A small network was trained on invented records. Each row is its activation on one of them, seen along a few directions.
Here are examples, each followed by its value of one field, G.
Other fields move the rows too, some of them a lot.
In the rows, zero is written as 500.
Random noise pushes rows far along 18 fixed directions. That doesn't count. These rows show it; they differ only by the noise:
[527 578 504 655 543 516 455 387 456 642 454 385 563 492 436 566 596 519
 386 521 615 349 605 642 439 312 329 425 544 258 757 540 618 501 352 477
 742]
[573 621 475 404 440 512 505 635 545 607 649 612 550 266 551 595 735 347
 585 614 321 425 590 588 336 472 374 434 233 503 506 409 477 257 596 699
 452]
[570 696 369 291 564 566 510 629 528 587 497 558 611 508 368 517 583 417
 592 850 442 660 556 468 517 589 503 441 367 727 626 437 449 409 530 640
 351]
[515 648 538 673 281 498 577 547 589 448 253 480 511 593 377 443 489 539
 301 420 588 485 559 434 461 767 470 509 727 336 605 488 903 562 324 744
 505]
[603 507 510 398 484 342 475 405 515 488 419 386 446 209 743 604 436 452
 720 796 380 417 460 520 455 498 613 501 414 689 418 410 372 599 780 612
 462]
[372 432 593 424 418 495 472 696 491 311 325 303 425 403 492 568 552 597
 421 433 470 783 507 516 457 425 634 622 232 424 365 608 362 463 367 459
 183]
[520 248 634 557 360 417 456 310 505 426 532 524 284 528 713 550 493 443
 413 326 346 301 485 633 374 338 442 419 509 478 450 432 531 596 632 575
 542]
[316 589 464 402 415 514 349 611 497 596 485 440 477 605 369 472 410 673
 595 367 563 756 545 467 467 570 629 424 486 587 487 509 527 402 384 499
 360]
[464 411 767 335 778 547 538 444 512 465 638 624 591 682 671 344 666 200
 405 480 494 553 353 607 635 272 562 529 375 563 402 668 311 380 468 265
 623]
[388 270 479 411 462 495 487 490 474 652 637 521 483 532 339 537 605 379
 692 353 589 640 535 758 532 380 533 371 453 592 311 473 700 299 492 370
 604]
[362 576 481 221 592 508 438 600 361 606 422 293 596 368 692 498 281 421
 459 377 566 477 485 366 653 486 551 443 470 493 416 451 437 542 526 340
 525]
[612 609 688 546 355 508 607 545 476 439 579 515 536 388 737 462 354 349
 449 636 598 197 429 361 476 490 318 451 657 506 441 337 621 688 594 473
 666]
[457 469 450 415 617 522 619 659 509 529 453 444 599 531 471 540 568 330
 248 385 435 488 588 469 441 662 432 475 504 380 619 567 625 501 470 471
 498]
[327 449 675 515 336 594 402 640 471 435 509 404 451 495 515 472 366 544
 598 445 750 523 437 668 445 404 624 461 556 608 339 493 590 525 413 457
 535]
[361 635 609 392 400 476 613 580 477 488 539 367 561 512 779 451 485 500
 597 573 567 383 462 202 661 345 475 503 448 532 400 381 430 311 644 272
 328]
[537 384 281 463 764 384 449 341 446 651 514 487 527 307 483 602 533 493
 540 354 395 446 579 540 400 557 568 439 437 450 511 481 455 519 616 470
 400]
[636 648 579 329 278 527 433 647 409 574 617 403 584 400 508 623 495 657
 418 589 374 583 486 282 562 428 392 375 382 348 438 309 428 340 692 628
 459]
[433 616 550 304 385 521 424 551 464 551 481 454 476 366 666 452 434 463
 618 458 484 522 478 439 624 419 514 476 361 554 348 424 438 417 497 544
 422]
[523 730 529 501 297 412 555 606 386 597 565 794 456 474 442 351 496 389
 560 634 350 498 325 537 223 506 258 442 552 787 392 189 609 565 545 467
 519]
[421 420 288 623 643 416 416 270 502 531 389 429 441 598 361 609 407 507
 598 543 792 506 748 553 407 387 544 389 513 601 704 469 621 646 256 309
 385]

[341 609 430 446 381 570 358 543 400 654 668 550 402 293 660 396 309 572
 782 284 546 314 454 460 484 411 440 447 481 609 318 351 423 496 502 451
 436] -> g18
[587 547 441 366 449 369 574 596 511 480 558 630 513 304 528 563 630 462
 415 283 206 644 572 243 442 639 404 524 226 336 324 395 446 334 552 533
 205] -> g13
[665 384 569 487 419 421 398 392 501 347 545 571 444 581 490 612 335 525
 339 424 541 628 564 318 516 509 544 414 475 437 400 394 506 623 463 527
 475] -> g16
[499 643 697 606 459 539 439 748 490 364 366 454 619 431 426 491 490 689
 158 328 479 595 390 506 275 749 632 579 583 239 484 588 528 534 440 705
 485] -> g12
[492 538 365 494 557 405 503 434 395 591 211 238 490 349 421 585 651 597
 390 503 332 637 545 586 589 333 374 629 315 214 647 631 383 483 382 438
 545] -> g7
[551 435 455 360 740 461 453 408 519 467 488 552 528 433 564 444 381 442
 515 371 479 614 476 397 610 671 689 537 477 550 373 591 374 617 499 487
 401] -> g15
[719 332 521 622 683 489 740 490 505 476 873 778 523 158 560 515 721 147
 639 594 446 251 482 636 290 392 203 540 357 519 329 471 467 597 571 283
 565] -> g1
[533 561 347 520 640 410 556 368 465 567 373 507 629 200 502 484 501 465
 693 457 643 412 503 475 598 617 637 538 524 477 317 405 631 446 544 495
 391] -> g13
[409 240 428 532 808 717 536 551 389 512 896 751 551 537 329 345 393 474
 714 347 742 405 352 671 391 498 554 431 677 805 296 469 446 652 558 178
 382] -> g17
[479 607 491 427 634 624 431 678 546 451 611 798 526 512 511 327 351 437
 380 239 415 502 437 442 334 863 562 522 563 601 470 558 435 634 415 660
 409] -> g2
[567 559 323 449 725 631 461 470 517 537 573 615 528 422 465 482 465 343
 573 613 581 409 624 553 514 494 395 485 413 607 665 552 391 657 323 515
 488] -> g7
[261 678 223 467 635 318 515 643 493 590 259 548 469 465 427 455 497 518
 434 287 256 636 573 444 147 855 545 569 459 613 642 502 501 541 402 458
 196] -> g9
[543 437 502 402 550 315 451 363 548 474 396 480 469 484 530 554 471 427
 488 402 418 733 571 486 555 580 561 510 413 451 452 590 482 530 423 467
 591] -> g11
[594 487 376 457 420 526 459 523 606 586 584 434 443 458 449 592 396 600
 597 523 440 516 633 322 533 727 543 420 551 506 575 512 564 564 580 719
 408] -> g6
[425 408 480 479 570 477 437 550 404 612 702 366 602 709 332 681 524 739
 617 791 578 599 475 567 349 318 618 318 559 705 618 384 380 336 814 273
 497] -> g5
[296 574 378 387 388 336 613 631 506 508 224 446 392 455 417 442 576 428
 590 414 336 835 537 485 508 574 452 661 298 574 417 551 548 427 290 338
 316] -> g2
[494 460 629 580 527 599 314 614 515 438 686 682 414 385 524 424 320 512
 454 242 536 437 425 624 179 663 597 463 569 560 381 550 464 751 395 640
 491] -> g6
[438 486 496 586 258 398 645 451 479 320 344 592 397 712 554 494 524 454
 375 536 492 392 504 362 441 406 412 478 534 613 470 207 674 468 545 447
 229] -> g11
[366 552 529 356 467 659 338 655 470 526 502 494 591 597 535 442 353 641
 428 318 543 443 393 487 538 689 797 404 647 577 422 424 523 354 681 775
 406] -> g15
[512 526 628 356 521 601 405 754 378 437 808 695 555 674 491 459 379 614
 342 534 353 588 284 373 302 516 532 410 514 708 410 347 201 508 748 450
 394] -> g3
[698 355 614 415 440 481 494 515 526 405 471 385 610 491 403 675 495 500
 322 519 522 688 527 485 642 615 594 442 519 285 414 540 615 462 595 649
 687] -> g3
[421 472 374 463 505 614 469 493 428 622 453 675 524 595 252 402 605 405
 494 351 548 540 487 782 510 480 470 422 529 587 471 413 716 381 371 602
 514] -> g10
[481 527 323 269 728 556 658 512 626 488 243 395 546 430 589 398 467 292
 575 567 443 540 555 405 836 807 634 660 496 596 563 718 496 601 458 604
 386] -> g2
[398 542 592 583 630 428 412 420 475 522 521 426 548 526 603 515 412 488
 421 344 700 432 578 441 417 383 510 452 515 371 564 551 490 551 321 241
 602] -> g14
[364 591 503 212 401 592 359 746 501 646 507 419 566 535 448 578 618 522
 502 504 345 682 521 613 498 516 630 395 308 560 521 488 454 149 608 737
 460] -> g14
[419 535 539 461 344 473 478 390 568 561 432 398 315 541 681 392 503 644
 594 362 267 473 488 441 591 491 430 534 521 461 568 597 428 502 551 619
 434] -> g4
[571 438 443 599 409 462 619 525 649 420 558 456 405 386 678 612 529 537
 540 558 338 245 605 329 381 684 494 525 515 472 577 474 517 525 741 693
 286] -> g3
[365 681 430 376 687 538 498 627 391 635 405 492 619 667 476 389 438 429
 319 526 451 521 410 460 510 548 481 524 582 584 672 528 419 529 453 359
 631] -> g16
[604 668 672 411 547 416 404 595 599 450 598 519 682 463 523 608 460 420
 530 731 660 695 566 378 429 609 675 420 402 551 464 503 473 409 478 514
 589] -> g14
[444 428 536 570 460 530 579 450 623 497 397 355 427 554 533 485 507 416
 660 676 578 425 543 721 567 519 480 547 645 596 663 694 615 611 455 531
 761] -> g9
[517 527 587 513 366 362 518 412 562 515 463 413 505 365 572 531 527 447
 763 620 647 588 521 472 677 404 584 540 423 505 294 491 589 358 475 426
 609] -> g10
[459 315 492 403 530 776 410 705 506 427 623 509 576 566 354 575 359 378
 494 529 808 481 564 737 507 577 646 361 585 668 473 509 636 556 455 629
 596] -> g8
[510 399 408 448 659 604 530 464 686 605 612 520 386 437 490 436 671 390
 750 536 325 552 584 707 559 577 457 594 392 568 638 857 365 528 418 619
 567] -> g18
[362 522 602 306 517 543 593 530 505 423 340 397 430 398 840 309 443 310
 454 246 428 458 438 353 828 463 476 688 378 399 326 655 387 549 352 394
 430] -> g16
[412 562 360 436 506 475 468 425 564 666 416 621 407 590 475 357 456 465
 585 331 331 493 504 554 490 741 531 477 626 652 581 522 623 539 477 678
 497] -> g12
[452 523 337 498 350 427 572 521 464 605 465 420 334 339 411 529 390 406
 709 534 535 573 665 500 452 445 181 481 441 583 540 455 633 747 241 279
 530] -> g13
[361 624 593 338 471 326 469 492 626 543 546 666 495 724 688 440 495 259
 465 324 434 626 609 325 473 589 538 419 397 598 483 486 561 301 388 406
 534] -> g5
[465 380 576 344 490 569 481 659 487 453 530 481 607 666 449 603 521 403
 324 531 530 556 480 566 494 532 669 378 502 573 461 428 583 344 659 586
 514] -> g1
[527 483 583 511 642 365 416 261 546 526 364 590 542 736 573 531 567 311
 232 445 440 432 548 666 392 499 560 390 568 458 722 527 611 476 482 598
 771] -> g17
[515 306 621 722 517 400 493 387 627 345 587 750 436 603 442 478 578 408
 527 383 616 526 487 654 286 565 687 505 549 593 336 522 655 474 439 508
 473] -> g10
[687 469 514 673 636 487 636 424 620 446 556 457 564 326 577 601 682 426
 444 589 466 297 620 482 487 515 368 593 447 219 662 670 471 523 502 531
 606] -> g9
[383 424 628 455 261 557 497 647 537 329 282 463 495 715 515 531 415 347
 281 474 661 493 491 577 559 574 689 462 599 575 418 407 798 429 463 684
 568] -> g8
[490 582 584 612 531 464 451 439 667 369 413 553 451 500 673 490 480 344
 430 471 596 390 667 527 373 572 496 529 465 460 661 638 533 615 247 602
 561] -> g8
[374 490 456 485 553 369 574 481 513 459 413 380 455 446 676 479 423 609
 630 501 410 446 444 349 450 608 634 570 552 627 463 491 384 554 705 381
 256] -> g12
[628 700 497 459 393 452 481 426 510 534 385 504 400 361 527 465 451 393
 525 605 448 602 584 407 606 412 257 561 339 431 558 524 479 674 193 509
 592] -> g1
[615 789 475 410 565 566 399 563 414 597 457 615 586 354 460 394 365 481
 509 670 480 536 390 525 485 593 459 516 529 616 526 448 402 669 428 639
 643] -> g5
[316 488 577 528 338 591 623 571 369 451 348 397 439 497 595 372 469 499
 492 453 561 310 350 624 551 322 374 557 614 548 423 403 593 555 518 378
 484] -> g17
[658 340 581 453 394 657 438 521 537 413 526 508 418 543 433 502 410 560
 397 497 411 535 432 609 557 628 545 462 620 503 482 563 526 674 596 836
 578] -> g4
[588 565 281 527 762 533 339 459 344 601 503 427 549 281 441 636 543 718
 349 483 340 415 556 510 340 374 428 505 322 293 718 502 155 566 527 538
 358] -> g7
[471 410 477 417 510 562 504 556 525 498 659 624 486 545 494 496 533 398
 509 369 466 511 556 542 468 519 441 432 439 548 460 496 504 439 493 499
 464] -> g11
[235 661 401 577 583 720 463 725 477 540 474 577 506 435 420 357 508 415
 568 391 738 389 567 690 333 455 454 558 433 606 582 564 542 511 123 429
 363] -> g4
[685 420 826 376 219 645 574 620 649 401 721 484 538 656 467 496 550 420
 467 573 574 717 498 367 840 501 447 443 497 361 329 600 641 361 482 629
 694] -> g6
[545 368 614 466 469 458 609 619 604 567 658 371 495 389 558 584 594 398
 464 376 323 529 576 525 463 633 342 500 501 285 526 721 557 515 551 470
 775] -> g15
[611 487 315 478 408 369 528 359 395 650 349 364 489 270 500 588 391 539
 571 508 426 405 496 455 613 572 432 466 612 413 439 342 656 589 681 570
 633] -> g18

Here are new rows. What is G for each?
[379 211 567 439 580 573 545 824 595 286 460 217 570 615 420 811 579 420
 249 606 609 640 677 632 332 554 731 475 364 459 635 682 520 437 517 471
 410] -> g5
[718 540 373 502 483 634 438 383 534 498 471 568 464 403 330 489 410 550
 656 685 578 535 554 569 652 571 455 491 537 566 567 506 528 691 394 765
 523] -> g2
[495 595 518 475 486 521 545 622 448 362 508 494 484 602 565 517 430 602
 371 686 430 482 466 276 375 453 443 507 460 619 601 376 298 616 584 410
 205] -> g5
[492 269 423 460 388 469 534 547 395 467 380 157 452 456 399 689 294 622
 437 482 587 596 569 463 596 511 472 453 618 401 485 475 619 712 554 363
 577] -> g16
[380 469 550 568 739 440 386 274 541 548 444 393 539 608 637 455 472 608
 588 464 622 399 451 551 535 448 807 501 621 538 574 636 399 449 585 432
 524] -> g1
[607 523 501 404 254 496 448 479 567 493 383 434 358 300 507 529 402 467
 700 620 442 624 555 605 619 572 444 517 441 566 436 528 568 643 417 767
 617] -> g12
[414 389 335 503 444 725 574 734 306 478 504 385 497 307 311 483 374 629
 490 320 654 459 461 497 568 473 386 540 534 426 333 410 564 644 423 379
 274] -> g10
[437 556 502 592 459 434 499 528 548 581 687 723 515 323 556 486 548 361
 796 508 590 315 500 650 226 551 539 423 502 720 346 338 646 372 584 509
 507] -> g13
[407 440 682 361 556 574 445 787 450 371 704 562 561 495 548 494 383 415
 512 559 597 617 377 579 312 503 618 460 448 750 314 483 337 550 566 332
 487] -> g8
[611 329 496 349 352 688 692 586 534 590 595 407 563 535 365 583 666 256
 487 588 544 494 614 609 825 418 264 403 483 372 508 527 796 357 506 580
 747] -> g1
[446 641 602 569 571 268 632 474 472 398 272 564 575 425 719 381 518 382
 369 449 428 405 317 370 414 627 621 656 570 502 334 418 527 502 586 384
 442] -> g11
[486 365 378 483 564 534 480 362 361 450 512 690 422 803 363 378 362 608
 319 260 471 533 409 323 553 487 515 430 641 612 432 302 489 638 509 392
 193] -> g15
[671 621 479 383 445 573 629 633 521 468 561 584 595 468 455 474 565 461
 347 478 381 602 529 159 715 630 358 555 398 315 429 465 490 411 474 585
 369] -> g16
[616 456 292 630 578 497 532 583 402 610 408 504 507 151 249 583 518 439
 351 337 437 462 563 686 263 681 332 531 514 282 529 514 701 747 339 590
 586] -> g6
[464 564 453 361 431 345 463 647 440 601 409 262 510 411 479 652 345 464
 462 585 452 708 587 437 439 573 415 456 464 475 575 519 518 616 460 348
 732] -> g18
[578 465 475 568 373 472 427 495 436 620 723 433 425 258 448 628 490 597
 759 620 553 486 555 542 445 259 351 443 377 489 408 408 437 510 510 377
 577] -> g10
[431 759 608 530 509 446 562 634 678 438 481 536 504 362 700 398 586 427
 749 773 473 492 465 442 382 615 615 668 383 700 502 627 358 427 486 542
 376] -> g14
[345 266 481 583 614 495 594 485 491 492 458 368 491 369 625 462 546 564
 525 184 476 304 409 588 518 580 670 604 612 378 346 615 536 444 688 447
 411] -> g10
